A small network was shown many inputs. Here are its activations along a few directions, one row for each input.
In each table, some parts of the input vary, and every possible input appears once, in random order.
A made-up example of a description, with smaller parts first: one of 5 places around a ring, together with either a single point or (one of 2 separate values, together with one of 4 places along a line) or one of 11 places along a line.
Shared parts are said once, and a part with two or three values counts as separate values.
In the rows, 128 means zero.

Other details of the inputs vary at random and push rows far along three fixed directions, the same in every table; ignore that.

A family of inputs:
row 1: [ 93 198 117 149 193  70  86  80  63 120 182  51]
row 2: [ 79 193  99 198 131 119 173  74  95 168 131 127]
row 3: [167  63 163  57 135 149  99 198 129  61 130 111]
row 4: [150  73 133  79  85 151 172 174 179 149  74 189]
row 5: [183 153 118 122 142 164 167  85 116 143 129 203]
row 6: [173 161 114 101 133 168 179 109  85 132 120 198]
row 7: [165  64 142  98  87 154 162 159 189 143  87 197]
row 8: [ 81 114 128 157  54 124 143 135 157 184  58 119]
row 9: [110 105 157 127 113  90  68 127 148 129 124  37]
row 10: [152  72 141  79  77 157 175 183 163 135  72 191]
row 11: [ 75 117 119 160  50 146 138 146 165 164  62 115]
row 12: [ 87 206  86 172 125 134 126  60  94 183 116 141]
row 13: [170 163 107 100 135 191 177 122  90 114 120 200]
row 14: [166 158 110 141 151 171 202 133 106 109 152 208]
row 15: [ 81 114 114 149  54 131 138 130 180 189  75 121]
row 16: [163 164 103  94 145 175 173 102  98 145 128 201]
row 17: [ 99 188 123 174 197  79  84  73  77 113 193  63]
row 18: [ 71 116 111 204  75 113 146 153 197 163 101 137]
row 19: [167 147 132 104 218 113 118 129  83  67 206 136]
row 20: [ 71 116 118 159  55 147 139 145 162 164  58 116]
row 21: [111  91 172 150 109  97  64 120 140 118 122  47]
row 22: [183 148 142 113 199 142 130 139  75  50 206 123]
row 23: [181 153 118 123 145 164 166  87 110 147 128 205]
row 24: [ 93 104 130 173  68 122 132 109 184 187  71 125]
row 25: [ 92 105 144 126 114  93  49 137 144 126 131  53]
row 26: [110 197 121 193 184  97  80  86  88 100 201  63]
row 27: [ 93 100 148 175 132  81  75 152 163 103 156  59]
row 28: [ 87 118 123 154  59 119 138 125 178 191  68 117]
row 29: [ 60 107 119 184  71 109 172 154 173 167  89 120]
row 30: [178 153 108 125 144 158 154  93 112 138 132 220]
row 31: [189 146 140 115 210 132 126 123  91  64 212 126]
row 32: [ 77 105 149 126 124  72 103 157 125 116 131  31]
row 33: [170  64 159  58 128 150 101 197 133  58 133 112]
row 34: [ 57 112 107 172  83  93 153 146 180 178  88 134]
row 35: [169  62 160  56 137 114  86 183 151  82 131 124]
row 36: [ 79 120 111 161  59 141 135 139 179 180  67 117]
row 37: [124 182 137 172 181  96  51  44  77 122 169  68]
row 38: [164 166 104 107 146 153 158 107  98 146 121 209]
row 39: [ 64 110 113 169  78 100 167 141 184 184  87 120]
row 40: [157  53 161  72 160 107 126 192 157  75 161 112]
row 41: [ 93  97 151 160 133  78  94 146 162 114 154  44]
row 42: [ 63 107 122 191  70 111 169 151 177 166  90 122]
row 43: [ 89 201  91 218 138 118 154  73 117 166 143 149]
row 44: [178  47 168  75 143 118  79 174 156  82 136 136]
row 45: [184 151 144  69 188 149 104 110  53  71 183 118]
row 46: [ 95 109 136 139 113 103  48 145 148 110 127  49]
row 47: [133 180 145 173 166 109  69  45  62 115 171  55]
row 48: [150  75 121  83  83 144 157 181 178 141  81 205]
row 49: [ 75 100 150 131 127  74 102 153 127 115 132  34]
row 50: [162 151 112 137 154 163 204 127 104 114 149 209]
row 51: [ 58 119 108 152  73  97 172 149 175 189  79 111]
row 52: [160  57 167  46 134 140 102 187 128  73 131 113]
row 53: [ 94 207  86 172 120 134 126  60  98 180 122 141]
row 54: [162 162  93  99 139 167 160 112 101 139 133 217]
row 55: [ 76 109 117 195  75 112 163 141 197 174  98 124]
row 56: [ 94 190 121 159 195  76  84  74  69 116 186  58]
row 57: [143  80 116  86  87 166 153 193 181 126  80 204]
row 58: [166 168 100 102 147 186 172 111 103 130 122 198]
row 59: [164 159 110  93 136 181 178 115  80 134 124 204]
row 60: [168  52 169  93 149 127 125 206 149  51 163 119]
row 61: [148  54 163  59 153 109 132 200 131  66 148 110]
row 62: [176 153 111 124 145 157 154  93 115 137 128 219]
row 63: [ 98 205  93 170 119 142 139  56  95 192 120 128]
row 64: [103 103 163 131 106  94  72 133 131 119 117  37]
row 65: [157  74 129  81  78 151 171 175 181 147  81 190]
row 66: [109 195 122 150 177 102  51  63  62 127 175  58]
row 67: [101 195 124 149 194  80  99  70  66 124 185  40]
row 68: [ 90 103 135 178  59 126 136 119 166 180  66 127]
row 69: [101 110 147 133 113 111  62 138 150 117 126  35]
row 70: [168 159 107  92 132 182 178 114  83 129 129 204]
row 71: [ 74 103 139 131 136  62  84 152 143 120 137  50]
row 72: [ 95 212  83 183 121 143 124  68 104 167 115 136]
row 73: [168  62 161  47 134 134  95 180 149  86 143 111]
row 74: [159  65 150  60 144 137  83 194 149  67 130 124]
row 75: [ 83 120 108 161  54 141 135 137 183 175  72 115]
row 76: [185 153 115 123 141 165 167  85 113 143 133 205]
row 77: [165  61 168  47 130 140 101 187 129  73 136 113]
row 78: [171  59 161  94 153 123 120 199 169  61 170 114]
row 79: [104 190 125 187 195  82  83  76  83 108 198  66]
row 80: [194 141 148  99 197 128  82  95  84  81 181 139]
row 81: [ 98 103 150 129 122  82  54 133 143 125 118  53]
row 82: [166 161 118 100 141 167 178 107  82 133 113 197]
row 83: [160 167  93 109 146 176 157 121 101 129 122 212]
row 84: [112 191 115 196 114 137 140  44  95 173 113 133]
row 85: [ 57 106 119 171  71 104 171 149 167 174  80 119]
row 86: [165 167 105 105 144 154 158 106 102 143 122 208]
row 87: [187 153 136 112 206 137 126 130  92  62 213 121]
row 88: [102 110 145 134 112 111  63 136 151 115 126  34]
row 89: [170 163  99  95 136 176 174 105 102 144 135 202]
row 90: [ 80 201  90 182 136 112 171  69 104 183 130 123]
row 91: [176  60 169  53 138 121  98 180 147  90 132 109]
row 92: [175 148 126 120 144 169 171  92  93 130 120 206]
row 93: [158  57 160  77 159 108 127 198 159  71 165 113]
Each input here is: one of 3 separate values, together with either one of 11 places along a line or (one of 4 places along a line, together with one of 5 places along a line).
Question: Changing only the choice among 3 separate values turns row 54 into row 89. The same change can be made to row 57. Which row results?
Answer: row 69
Question: Changing only the choice among 3 separate values turns row 91 into row 38. The same change can be made to row 55. Which row results?
Answer: row 43
Question: Changing only the choice among 3 separate values turns row 21 into row 80. The same change can be made to row 60. Which row results?
Answer: row 27
Question: Which other rows does row 50 become when the place on the line of 11 takes its other values? List them by row number.
Answer: row 2, row 14, row 22, row 29, row 32, row 42, row 49, row 60, row 61, row 85
Question: Which other rows does row 3 become when the place on the line of 5 takes its other values? List them by row number.
Answer: row 11, row 13, row 20, row 33
Question: Which other rows does row 69 become when the place on the line of 4 takes its other values? List them by row number.
Answer: row 7, row 28, row 73

A family of inputs:
row 94: [146  83 162  87 129 118  96 156 134 101 121  98]
row 95: [ 84 156 114 196 119 101 133 123 143 138 129  92]
row 96: [ 64 178 109 196 141  97 132  90 115 159 155  62]
row 97: [139  86 153  78 123 133 117 172 121  86 135  94]
row 98: [182 173 111  67 187 153 160 104  54 106 163 187]
row 99: [156  42 157  79 106 139 102 195 176  96 109 148]
row 100: [126  98 144 109 160 105 116 167 148  87 167  92]
row 101: [ 83 175 123 174 113 105 105  78 106 166 109  70]
row 102: [ 76 179 111 159 112 117 123  86 105 169 128  73]
row 103: [ 93 108 120 151  69 126 124 138 189 175  79 116]
row 104: [102  64 139 142  50 128 140 164 206 169  52 145]
row 105: [148 129 152 152 171 107  96 121 111  76 192  79]
row 106: [ 96  76 122 115  49 134 150 180 204 170  61 140]
row 107: [145 159 153 122 184 104  63  87  74  95 166  56]
row 108: [ 80 108 117 130  65 124 146 153 171 173  82 112]
row 109: [200 177 118 105 184 179 146  89  67  95 162 186]
row 110: [144 161 141 110 178 116  68  94  81 100 177  58]
row 111: [150 109 148  82 156 113  83 131 109  97 147 101]
row 112: [160 117 162 119 160 116  75 108 112  98 153  89]
row 113: [153  88 151 105 129 128  87 143 157 111 138 104]
row 114: [ 92 103 132 185  54 132 115 121 182 166  82 105]
row 115: [164  44 172  95 105 128 104 170 175 105 113 130]
row 116: [139 125 138 120 186  81  98 141 118  84 180  95]
row 117: [140 199  89 163 123 176 176  74  99 163 107 193]
row 118: [ 79 113 126 181  95  87 145 153 180 154 101 108]
row 119: [135 164  97 119 104 167 217 116 109 173  87 218]
row 120: [154 115 149 105 156 126  73 134 112  90 151 105]
row 121: [ 77  77 131 153  80 107 167 179 197 149  84 135]
row 122: [150 122 160 146 176  91  99 118 112  87 188  85]
row 123: [150 123 147  91 156 128  94 142  95  78 154  79]
row 124: [206 173 121 108 183 181 144  86  72  95 165 190]
row 125: [ 93 147 120 198 114 101 129 104 156 158 146  97]
row 126: [ 79 174 114 175 120  99  89  69 114 169 114  79]
row 127: [ 86  98 123 150  69 111 117 135 184 175  70 125]
row 128: [161  54 152  58 117 137 113 196 177  99 115 133]
row 129: [137 162  91 127 100 180 191 114 118 169  88 234]
row 130: [188 180 114  93 188 167 136  98  61 100 161 191]
row 131: [140  83 148  77 128 126  99 179 131  93 128 112]
row 132: [150 153  93 135 108 168 186  92 135 178  93 241]
row 133: [152 123 149  94 154 129  88 137  99  79 151  80]
row 134: [126 170 135 158 202  83  72 109  82  79 203  61]
row 135: [197 134 120 110 172 161 181 139 108  93 174 234]
row 136: [118  93 146 119 154 105 106 171 138  81 159 101]
row 137: [158  42 160  94  96 140  99 182 180 103 113 148]
row 138: [184 188 104 113 207 141 171 114  86  98 193 184]
row 139: [152 158 100 135 108 172 198 105 129 173  83 231]
row 140: [ 76 104 126 192  85  85 130 129 183 165 114 111]
row 141: [ 57 177 109 199 144  80 114  80 116 154 145  73]
row 142: [118 153 139 143 199  98  93 115  72  83 201  63]
row 143: [212 140 118  69 171 182 163 125 107 106 152 219]
row 144: [141  84 150  82 126 125  91 172 134  93 126 110]
row 145: [103 138 124 178  89 125 107  91 159 173 113 102]
row 146: [147  39 153  38 109 126 134 207 156  98 112 143]
row 147: [ 60 180 114 211 138 101 127  87 101 144 151  50]
row 148: [137 161  86 113 106 164 199 110 120 176  86 232]
row 149: [119 151  84 139 128 151 233 126 126 169 113 231]
row 150: [ 64 172 121 203 142  88 133  86 104 156 145  60]
row 151: [ 83 167 117 186 117 100  84  63 121 171 118  81]
row 152: [ 60 189 113 214 140  99 115  80 106 138 150  53]
row 153: [ 95  69 130 130  40 143 146 179 197 157  52 135]
row 154: [122 197  96 140 122 158 199  80  77 175 109 186]
row 155: [146  42 154  50 103 137 126 218 158  91 109 144]
row 156: [134 202  87 156 122 175 179  77  95 163 104 191]
row 157: [ 75 177 115 174 106 119 116  90 100 154 118  63]
row 158: [151  42 151  43 115 122 120 206 163  96 109 138]
row 159: [146  90 144  69 133 125 108 172 139 101 136 100]
row 160: [149 155  95 145 102 182 181 102 132 170  94 242]
row 161: [ 89  91 129 167  59 112 111 120 190 180  78 124]
row 162: [142 113 146  80 150 130 104 151  92  88 155 106]
row 163: [198 145 124  59 171 167 178 134  79 102 139 206]
Question: Changing only one part turns row 159 into row 163. The same change can be made to row 143. Which row results?
Answer: row 104
Question: Changing only one part turns row 105 into row 140. The same change can be made to row 117. Which row results?
Answer: row 127
Question: What is each input in this table made of?
Answer: one of 5 separate values, together with either one of 4 places along a line or one of 10 places along a line
Question: Which other rows does row 128 become when the choice among 5 separate values takes its other values? List them by row number.
Answer: row 107, row 126, row 130, row 156
Question: Which other rows does row 149 become when the place on the line of 4 takes its other values? List them by row number.
Answer: row 116, row 140, row 141
Question: Which other rows does row 131 become when the place on the line of 10 takes its other values? List them by row number.
Answer: row 99, row 120, row 129, row 130, row 137, row 144, row 155, row 160, row 162
Question: Which other rows does row 144 become when the choice among 5 separate values takes its other values? List them by row number.
Answer: row 101, row 106, row 133, row 148
